Each row has a name. Each question is about the rows just above it.

Columns, left to right: Y P U X
J884: [ 26 -20  -6  27]
J944: [ 39  -6 -20 -69]
J292: [ 40 -34  63  44]
J725: [-32  39 -34  49]
J529: [91 75 -3 32]
Shared by J292 and J725:  [-34]
Which column holds [ -6 -34  39] top down?  P
Which column holds this, read top down? [ -6 -20  63 -34]  U
The one value in J725 and J944:  [39]
Which column holds this, read top down? [-34  39  75]  P
The next entry after [ -6 -20]:  [-69]

Columns, left to right: M E G J H Z T S Q
J676: [  0   2   2 -14 -17  19 -33 -67  -5]
J557: [ 21 -67 -33  47 -25  65 -45  14 -14]
J355: [-13  51  35 -76  -8 -55 -68 -49 -20]
J884: [  0   2   2 -99 -17  19 -33  -2  -5]
Whose row is [  0   2   2 -99 -17  19 -33  -2  -5]?  J884
Which column holds this, read top down? [ 0 21]  M

Columns, left to right: C V R N K B A L F D
J320: [-47   2   5 -53 -67  32  78 -50 -78  61]
J529: [ -1  79  69 -51 -35  80 -52  26 -41  55]
J292: [ -8  13 -64  29   6 -41 -72 -15 -70 -16]
J556: [ 67 -49  -4  44 -10 -10 -69 -35 -37  21]
J326: [-23 -61  38 -64  -5 -28  67 -47 -14 -26]
J557: [ 72 -30  38 -40 -52  25  51 -25  62 -19]
J944: [-51 -36 -10 -50  28  11 -65  23 -65 -73]
J355: [ 61   4  44 -12 -54  18  25  68 -65 -45]
J725: [-40 -40 -12  41  12   1  37 -70  70 -62]
J98: [-54  73  -3  -2 -54 -14   1  30 -72  -1]
J676: [-74 -64  80  -7  77   8 -61 -43 -28 -56]
J884: [ -2 -74  70  60 -14  29 -80  26  22  52]
Shared by J944 and J355:  [-65]
Give the next entry after [-69 -35].  [-37]
Give the next entry after [-51 -35].  [80]
Which value is in both J676 and J292?  [-64]
[-41 -70 -37 -14  62 -65 -65  70 -72] is in which column, read top down?  F

Columns, left to right: Sidu pabom dopal Tiba Peven Mar mak vudes ruru Piro
J320: [ 74  55 -26  -5 -19 -56   1 -27   1  18]
J98: [-41  18  29 -25 -51  31  29   4  46  39]
J355: [ -1  46  -5   8 -33 -46  44  14  40  56]
J557: [ 43  14  40 -28  19  25 -13 -11 -32 -26]
Which column holds [18 46 14] top down?  pabom
The next entry after [-25 -51  31]:  [29]
Give the next entry after [44 14 40].  [56]
Which value is in both J557 and J320?  [-26]
[18 39] is in which column, read top down?  Piro

Columns, left to right: silat gep suni morog beme beto vazo vefu
J556: [ 48   9  55  18  -9  -7  49 -21]
J944: [ 32   9  -3 -49  26  21  54  55]
J320: [-55  45  51 -26 -36  56 -16 -44]
J884: [ 21  14  20  20 -36  47  -1 -71]
[ 54 -16  -1] is in which column, read top down?  vazo
[ 26 -36] is in which column, read top down?  beme
Give the next entry after [-26 -36].  [56]
Whose row is [ 32   9  -3 -49  26  21  54  55]?  J944
The one value in J944 and J884:  [21]
Which column holds [-9 26] top down?  beme
[48 32] is in which column, read top down?  silat

Columns, left to right: begul Delu gupez fafe Pekos Nodup Bel guf kozok kup
J355: [  7 -20 -25  10  -9  27 -31 -19  29  27]
J292: [ 14  -2   2  -3 -13   2   0  -9  -7 -37]
J529: [  9  17  -2   2  -3 -13   2   0  -9   5]
J944: [-18  26  -9  -9  29 -12 -39  15 -23  -2]
J676: [  7  28   1  -1  -8  -9  10   5 -16  32]
J884: [-39 -23  -1 -45 -49   8 -10  40  41  -8]
J320: [ 27  36  43   5   1 -16  73 -22 -17 -38]
J725: [  4  -2  51 -66 -33  48  22   8  40 -86]
J326: [  6   2 -31  29  15 -12 -39 -23  -9  35]
J98: [-42  55 -39  18  -2 -64  45 -30 -68  19]
J556: [-17 -13 -37 -11   5  16 -39  13  15  45]
Shared by J529 and J355:  [-9]
Which value is in both J529 and J725?  [-2]
What is the next entry after [ 17  -2   2  -3 -13   2   0  -9]?  [5]
[  7  28   1  -1  -8  -9  10   5 -16  32] is in which row?  J676
Give the next entry after [ 29  15 -12 -39 -23  -9].  [35]
[ 14  -2   2  -3 -13   2   0  -9  -7 -37] is in which row?  J292
Which column holds [-13  -3  29  -8 -49   1 -33  15  -2] top down?  Pekos

Columns, left to right: maris Pumuf Zemok fiv
J529: [-32   0   5  -6]
J292: [ 46 -22  68 -23]
J320: [ 17   0   5 -58]
J884: [ 16 -23   0 -62]
Whose row is [ 17   0   5 -58]?  J320
Which column holds [-23 -58 -62] top down?  fiv
[ 5 68  5] is in which column, read top down?  Zemok
The one value in J884 and J292:  [-23]

Columns, left to right: vozem meb kovu Doti
J292: [ 61  41 -50  10]
J529: [-22 -58  -9  23]
J884: [ 41  61 -50  42]
Which column holds [23 42] top down?  Doti
The next entry after [61 41]:  [-50]

Columns, left to right: Dalim niz lezab tif feg govi tir dud gezek zul
J884: [ 14   8  -6 -94 -17 -95   0 -26  -7 -15]
J355: [ 16 -67   3 -10  44 -56 -45 -41  14  38]
J557: [-16  38 -21 -89 -23 -71  22   2 -14 -31]
J326: [ 16   4  -4 -92 -14 -94  -2  15  -8 -14]
The next entry after [ 16 -67   3 -10  44 -56]:  [-45]
[-10 -89 -92] is in which column, read top down?  tif
Shared by J326 and J355:  [16]
What is the next entry after [-16  38]?  [-21]

Columns, left to right: Pugif Taze ruv sib
J676: [ 42 -39  73  21]
J529: [ -4  40 -71   3]
J725: [  5  28 -60  -1]
J320: [-14  32 -10 -44]
J326: [ 27  -1 -26  15]
J292: [-10  -4  20 -14]
J557: [-11 -41  57 -31]
J556: [-33  26 -49   2]
J884: [ -8 -10  43  -8]
Give the next entry after [-41  57].  [-31]
[-44  15] is in which column, read top down?  sib

Columns, left to right: Kur vob pimor zem
J326: [ 78  41 -18  42]
J292: [ 69 -21 -20 -33]
J944: [  0  38  52 -55]
J355: [ 78  18   8 -33]
J884: [ 29  11 -31  58]
Which column holds this, read top down? [-18 -20  52]  pimor
What is the next entry after [78 18]?  [8]

Columns, left to right: lig Lem Todi loraf Muf Kase
J557: [ 11  33  -8 -24  -5  11]
J725: [55 27  7  9 13 34]
J320: [64 94 26 10  1 16]
J556: [  3  44  26  10 -21  10]
Give the next entry after [ 44  26  10 -21].  [10]
Which column holds this, read top down? [27 94]  Lem
Which column holds [-5 13] top down?  Muf
Whose row is [  3  44  26  10 -21  10]?  J556
Whose row is [55 27  7  9 13 34]?  J725
Which column holds this, read top down? [-8  7]  Todi

Columns, left to right: gafid fodun mik Rubu tes
J676: [ 14   6  -3  52 -39]
J556: [ 17  16   5 -12  -2]
J355: [-32 -35  -2 -30  41]
J725: [ 16 -45 -45 -11  -8]
J557: [ 11  -7 -34   6 -47]
J292: [  2  13 -15 -14  17]
J944: [-23  50  37  22   7]
J98: [-19  18  -2  -5 -10]
J529: [  9 -28  13  -1 -35]
J326: [-15  35  -3  -5 -15]
J320: [  6  77 -29  18  -2]
Which value is in both J556 and J292?  [17]
Give the next entry after [-19  18].  [-2]
[ 11   2 -23] is in which column, read top down?  gafid

Columns, left to right: dunuk kini vor Pekid vanup fefup togab zilav duf
J557: [-20  21 -68  -5  91   5 -15  39  29]
J355: [-75  74 -32 -89   1  64 -56  93  54]
J98: [  6 -99  95  38  58  11 -15 -16 -40]
J320: [-47  15  76 -11  31  90 -76  82  93]
J884: [ 37  51   4  -2  11  48 -82  21 -82]
J556: [ 37  51   4  -2  11 -25 -82  21  31]
J725: [ 19  48  -5 -98  49 -64  21  -1  -6]
J944: [ 44  78 -10 -85  71 -91 -94  97  31]
Shared by J556 and J320:  [31]
The one value in J557 and J556:  [21]

Columns, left to right: gidu rilo gof Gef fitaf vebe
J98: [  5 -74   0   7   6 -56]
J320: [  7  -1 -74   1   0   0]
J884: [  5 -74   0  -1   1 -41]
Whose row is [  5 -74   0   7   6 -56]?  J98
[-56   0] is in which column, read top down?  vebe
What is the next entry after [-74   0   7   6]?  [-56]
The next entry after [-74   0  -1   1]:  [-41]

Columns, left to right: tudif Lero Lut sif fozok Vunes Mever feno bako zarim
J676: [ 36 -37  85  49 -34 -87  -1 -52 -45 -28]
J557: [ 24 -86 -38  59   5 -83 -38  74 -34   2]
J556: [-10 -17 -10  43 -12   2  66  -1  -2  -3]
J292: [ 35 -80 -19 -85  -8 -39  66  65   7 -58]
J320: [  5 -83 -38  72 -34  12 -71 -56  82  23]
J529: [ 24 -83 -86  59   5 -51  86 -39  28  65]
Give the next entry after [-19 -85  -8 -39  66].  [65]
Shared by J557 and J676:  [-34]
What is the next entry after [ 74 -34]?  [2]
The next entry after [ 24 -83 -86  59   5 -51]:  [86]
What is the next entry after [-71 -56]?  [82]
The next entry after [  5 -83 -38  74 -34]:  [2]
[-86 -17] is in which column, read top down?  Lero

Columns, left to right: fuf lomi galu Zoze
J557: [ 17  -8  51 -67]
J944: [-66  -4 -50 -25]
J676: [ 19 -10 -45 -50]
J320: [-44  16  -8   7]
J292: [-32   7 -73  21]
J355: [ 15  -9 -53 -48]
J529: [ 30 -15 -66 -78]
J725: [  1  -2 -35 -16]
J326: [ 18  -9 -34 -44]
J884: [-44  16  -8  70]
J98: [  0  -4 -36 -25]
[-44  16  -8  70] is in which row?  J884
Shared by J529 and J944:  [-66]
Which column holds this, read top down? [-53 -66 -35 -34  -8 -36]  galu
Which column holds this, read top down? [-50   7  21 -48 -78 -16 -44  70 -25]  Zoze

Columns, left to right: lod dov tafed nik Ludev Zinev rufed
J884: [ 22  24 -89 -41 -20  33  31]
J557: [-24  53 -88 -26 -56  57  38]
J725: [-55   1  74  42 -55 -15  -1]
J355: [ 29 -49  71   0 -72  66  30]
J98: [ 20 -53  91 -67  28  -2  25]
J676: [ 63 -28 -26  90  66 -17 -13]
J944: [-73  21  60  43 -52   7  -3]
J320: [ 29 -49  71  19  -1 -50 -35]
J326: [ 20 -53  91  27  30 -62 -29]
Shared by J676 and J355:  [66]
Give the next entry after [-26 -56].  [57]
[ 29 -49  71  19  -1 -50 -35] is in which row?  J320
Which value is in both J725 and J320?  [-1]
Which column holds this, read top down? [ 29  20  63 -73  29]  lod

